These are the activations of a small network on made-up records, seen along a few directions, one row for each record.
After each row come some of the record's fields: Dokir, Tifo, Momuf, Bub.
Not every record has every field; a missing one is written missing.
The largest differences between rows may come from other fields.
In the rows, zero is written as 500.
Strong random noise was added to every row along 3 fixed directions; ignore it. To show where, here is one row again and again, with new noise each time:
[711 625 523 564 584 629 586 322 518 339 705 483 716 346 490]
[358 502 388 695 500 632 730 336 399 516 483 424 304 368 456]
[305 393 496 595 589 352 678 437 578 428 453 459 640 346 620]
[514 559 447 641 542 632 676 331 452 436 584 446 487 353 473]
[575 501 560 502 583 441 521 377 597 342 601 518 812 376 572]

[594 674 454 541 473 613 650 420 453 450 619 327 369 448 467]
<Dokir:m3 Tifo:f1 Momuf:w5 Bub:c1>
[350 415 528 370 500 229 357 515 646 487 271 565 608 493 486]
<Dokir:m3 Tifo:f3 Momuf:missing Bub:c2>
[595 655 538 442 451 642 423 440 400 582 463 489 379 528 385]
<Dokir:m3 Tifo:f3 Momuf:missing Bub:c2>
[269 373 463 492 309 444 390 443 492 693 235 559 128 591 456]
<Dokir:m3 Tifo:f3 Momuf:missing Bub:c1>
[467 548 292 541 456 655 452 381 471 420 528 461 350 549 228]
<Dokir:m3 Tifo:f1 Momuf:w2 Bub:c2>
[671 402 697 380 565 412 368 533 536 383 681 541 809 544 503]
<Dokir:m3 Tifo:f1 Momuf:w5 Bub:c2>
[364 425 486 530 471 576 620 489 528 577 459 424 493 400 429]
<Dokir:m3 Tifo:f1 Momuf:w1 Bub:c2>
[443 381 498 524 502 522 431 516 528 530 442 507 317 580 454]
<Dokir:m3 Tifo:f2 Momuf:missing Bub:c1>
[634 384 550 478 344 609 141 537 273 663 591 596 238 654 534]
<Dokir:m2 Tifo:f1 Momuf:w5 Bub:c1>
[245 408 493 703 506 462 763 642 399 657 478 509 408 459 620]
<Dokir:m2 Tifo:f1 Momuf:w4 Bub:c2>
[258 179 657 523 736 192 518 727 727 464 512 516 728 538 741]
<Dokir:m3 Tifo:f2 Momuf:missing Bub:c1>
[580 512 570 473 663 544 402 541 535 451 598 529 646 597 470]
<Dokir:m3 Tifo:f2 Momuf:missing Bub:c2>
[377 465 375 600 641 581 730 554 501 522 536 431 468 577 463]
<Dokir:m1 Tifo:f2 Momuf:missing Bub:c2>
[702 681 402 416 340 874 389 316 418 414 549 412 451 537 246]
<Dokir:m3 Tifo:f1 Momuf:w1 Bub:c2>
[670 536 708 393 549 307 427 546 651 415 554 597 726 461 652]
<Dokir:m3 Tifo:f3 Momuf:missing Bub:c1>
[314 399 463 761 844 491 926 605 588 444 602 323 563 371 529]
<Dokir:m3 Tifo:f2 Momuf:missing Bub:c2>
[607 584 466 519 723 502 656 442 704 200 723 380 922 389 461]
<Dokir:m3 Tifo:f1 Momuf:w2 Bub:c2>
[358 398 511 533 489 371 634 511 485 521 442 429 444 424 442]
<Dokir:m3 Tifo:f1 Momuf:w5 Bub:c2>
[434 566 482 403 511 424 412 461 505 528 387 539 475 530 476]
<Dokir:m3 Tifo:f3 Momuf:missing Bub:c2>
[440 378 474 619 630 583 556 457 499 456 702 556 506 528 348]
<Dokir:m3 Tifo:f1 Momuf:w2 Bub:c2>
[400 465 424 548 629 418 641 467 675 277 554 399 742 435 446]
<Dokir:m3 Tifo:f1 Momuf:w2 Bub:c2>
[544 490 481 394 307 654 227 387 434 614 546 623 254 553 399]
<Dokir:m3 Tifo:f1 Momuf:w3 Bub:c1>
[538 808 355 602 428 644 791 414 439 459 318 268 267 374 338]
<Dokir:m3 Tifo:f3 Momuf:missing Bub:c2>
[587 689 328 534 573 800 664 341 415 479 628 395 362 326 345]
<Dokir:m3 Tifo:f1 Momuf:w3 Bub:c2>
[658 609 352 402 441 734 267 318 508 369 619 516 541 597 220]
<Dokir:m3 Tifo:f1 Momuf:w2 Bub:c2>
[367 507 460 553 532 299 806 508 596 488 306 419 566 449 554]
<Dokir:m1 Tifo:f3 Momuf:missing Bub:c2>
[449 433 558 627 669 325 781 634 456 530 624 429 653 397 731]
<Dokir:m2 Tifo:f1 Momuf:w5 Bub:c2>
[684 599 347 460 490 605 467 430 471 608 510 539 396 535 319]
<Dokir:m1 Tifo:f3 Momuf:missing Bub:c2>
[329 393 620 438 353 401 371 605 511 603 480 632 438 604 585]
<Dokir:m3 Tifo:f1 Momuf:w4 Bub:c1>
[338 462 373 661 679 525 695 543 539 433 614 440 476 418 392]
<Dokir:m3 Tifo:f1 Momuf:w2 Bub:c2>
[447 384 570 684 500 603 518 637 342 633 475 561 170 398 672]
<Dokir:m2 Tifo:f2 Momuf:missing Bub:c1>
[514 579 512 479 550 424 590 490 623 468 389 395 618 379 450]
<Dokir:m3 Tifo:f3 Momuf:missing Bub:c2>
[618 572 559 443 527 666 556 453 414 432 485 490 485 469 477]
<Dokir:m3 Tifo:f2 Momuf:missing Bub:c2>
[833 667 691 465 635 628 585 580 543 337 655 534 803 422 528]
<Dokir:m3 Tifo:f2 Momuf:missing Bub:c2>
[407 347 501 506 373 710 361 497 439 638 508 511 259 591 445]
<Dokir:m3 Tifo:f1 Momuf:w1 Bub:c1>
[707 558 509 645 566 610 473 489 594 461 771 488 776 469 389]
<Dokir:m2 Tifo:f1 Momuf:w4 Bub:c2>
[561 498 647 553 531 648 668 587 490 562 671 497 511 365 644]
<Dokir:m3 Tifo:f1 Momuf:w1 Bub:c1>
[564 520 547 278 440 422 314 457 597 465 567 600 618 475 623]
<Dokir:m3 Tifo:f1 Momuf:w3 Bub:c1>
[510 401 595 447 559 290 521 540 589 389 550 447 735 447 492]
<Dokir:m3 Tifo:f1 Momuf:w5 Bub:c2>
[222 440 385 520 479 460 573 491 375 611 391 377 228 534 431]
<Dokir:m3 Tifo:f1 Momuf:w5 Bub:c2>
[376 394 451 576 496 632 530 442 404 484 563 557 331 547 332]
<Dokir:m3 Tifo:f1 Momuf:w2 Bub:c2>
[272 426 451 742 436 713 637 527 383 747 603 474  93 563 413]
<Dokir:m3 Tifo:f1 Momuf:w4 Bub:c1>
[538 470 685 572 495 357 590 591 537 539 467 523 571 469 752]
<Dokir:m2 Tifo:f3 Momuf:missing Bub:c1>
[489 454 568 586 470 543 603 495 394 580 619 471 262 492 499]
<Dokir:m3 Tifo:f1 Momuf:w5 Bub:c1>
[282 460 356 621 634 420 714 465 661 338 510 373 633 431 427]
<Dokir:m3 Tifo:f1 Momuf:w2 Bub:c2>
[618 638 524 572 591 510 551 400 542 423 544 437 684 383 559]
<Dokir:m2 Tifo:f3 Momuf:missing Bub:c2>

Here are new rows. What are their fields?
[621 669 574 330 399 412 463 415 572 371 322 511 665 437 485]
<Dokir:m3 Tifo:f3 Momuf:missing Bub:c2>
[525 402 508 394 464 448 283 421 534 478 528 475 583 595 338]
<Dokir:m3 Tifo:f1 Momuf:w5 Bub:c2>
[549 422 447 586 459 580 394 399 415 579 559 432 454 537 423]
<Dokir:m2 Tifo:f1 Momuf:w5 Bub:c2>
[599 506 619 436 534 580 378 487 446 459 543 613 549 649 453]
<Dokir:m3 Tifo:f2 Momuf:missing Bub:c2>
[763 516 339 485 533 702 371 434 511 483 604 570 488 599 242]
<Dokir:m1 Tifo:f2 Momuf:missing Bub:c2>
[349 427 526 409 586 233 480 518 730 480 329 470 751 428 545]
<Dokir:m3 Tifo:f3 Momuf:missing Bub:c2>
[271 489 500 410 589 133 630 586 706 419 232 452 705 381 628]
<Dokir:m3 Tifo:f3 Momuf:missing Bub:c2>
[126 241 428 551 691 229 532 610 702 448 467 483 680 485 512]
<Dokir:m3 Tifo:f1 Momuf:w2 Bub:c2>
[416 458 488 607 585 381 772 481 570 531 451 492 541 473 509]
<Dokir:m1 Tifo:f3 Momuf:missing Bub:c2>
[387 532 589 589 611 401 613 679 471 528 587 491 681 419 735]
<Dokir:m2 Tifo:f1 Momuf:w4 Bub:c2>
[644 605 579 584 454 463 458 468 525 447 505 484 510 447 594]
<Dokir:m2 Tifo:f3 Momuf:missing Bub:c1>
[312 213 523 312 309 233 113 492 419 652 327 666 507 787 589]
<Dokir:m2 Tifo:f1 Momuf:w5 Bub:c2>
[481 440 575 581 486 381 505 565 557 587 408 460 475 484 663]
<Dokir:m2 Tifo:f3 Momuf:missing Bub:c1>
[271 365 366 563 420 501 500 412 430 610 385 403 208 555 267]
<Dokir:m3 Tifo:f1 Momuf:w5 Bub:c2>
[387 379 461 744 750 591 807 557 567 468 757 385 460 386 551]
<Dokir:m3 Tifo:f1 Momuf:w2 Bub:c1>
[408 352 532 418 485 509 260 508 563 548 366 559 549 671 420]
<Dokir:m3 Tifo:f2 Momuf:missing Bub:c2>
[615 390 664 380 414 505 200 528 423 551 447 732 621 691 606]
<Dokir:m2 Tifo:f2 Momuf:missing Bub:c2>
[420 475 460 323 547 409 404 421 622 431 481 521 729 471 524]
<Dokir:m3 Tifo:f1 Momuf:w3 Bub:c2>
[493 421 562 553 725 471 674 534 648 464 715 466 651 312 666]
<Dokir:m3 Tifo:f1 Momuf:w3 Bub:c1>
[724 643 616 515 507 380 614 581 510 433 472 530 706 385 623]
<Dokir:m2 Tifo:f3 Momuf:missing Bub:c2>
[461 549 356 578 591 604 604 374 568 345 619 402 574 497 334]
<Dokir:m3 Tifo:f1 Momuf:w2 Bub:c2>
[473 533 670 375 368 288 350 576 410 529 258 616 519 516 681]
<Dokir:m2 Tifo:f3 Momuf:missing Bub:c2>
[590 534 545 446 322 429 217 375 502 471 316 552 518 611 381]
<Dokir:m2 Tifo:f3 Momuf:missing Bub:c2>
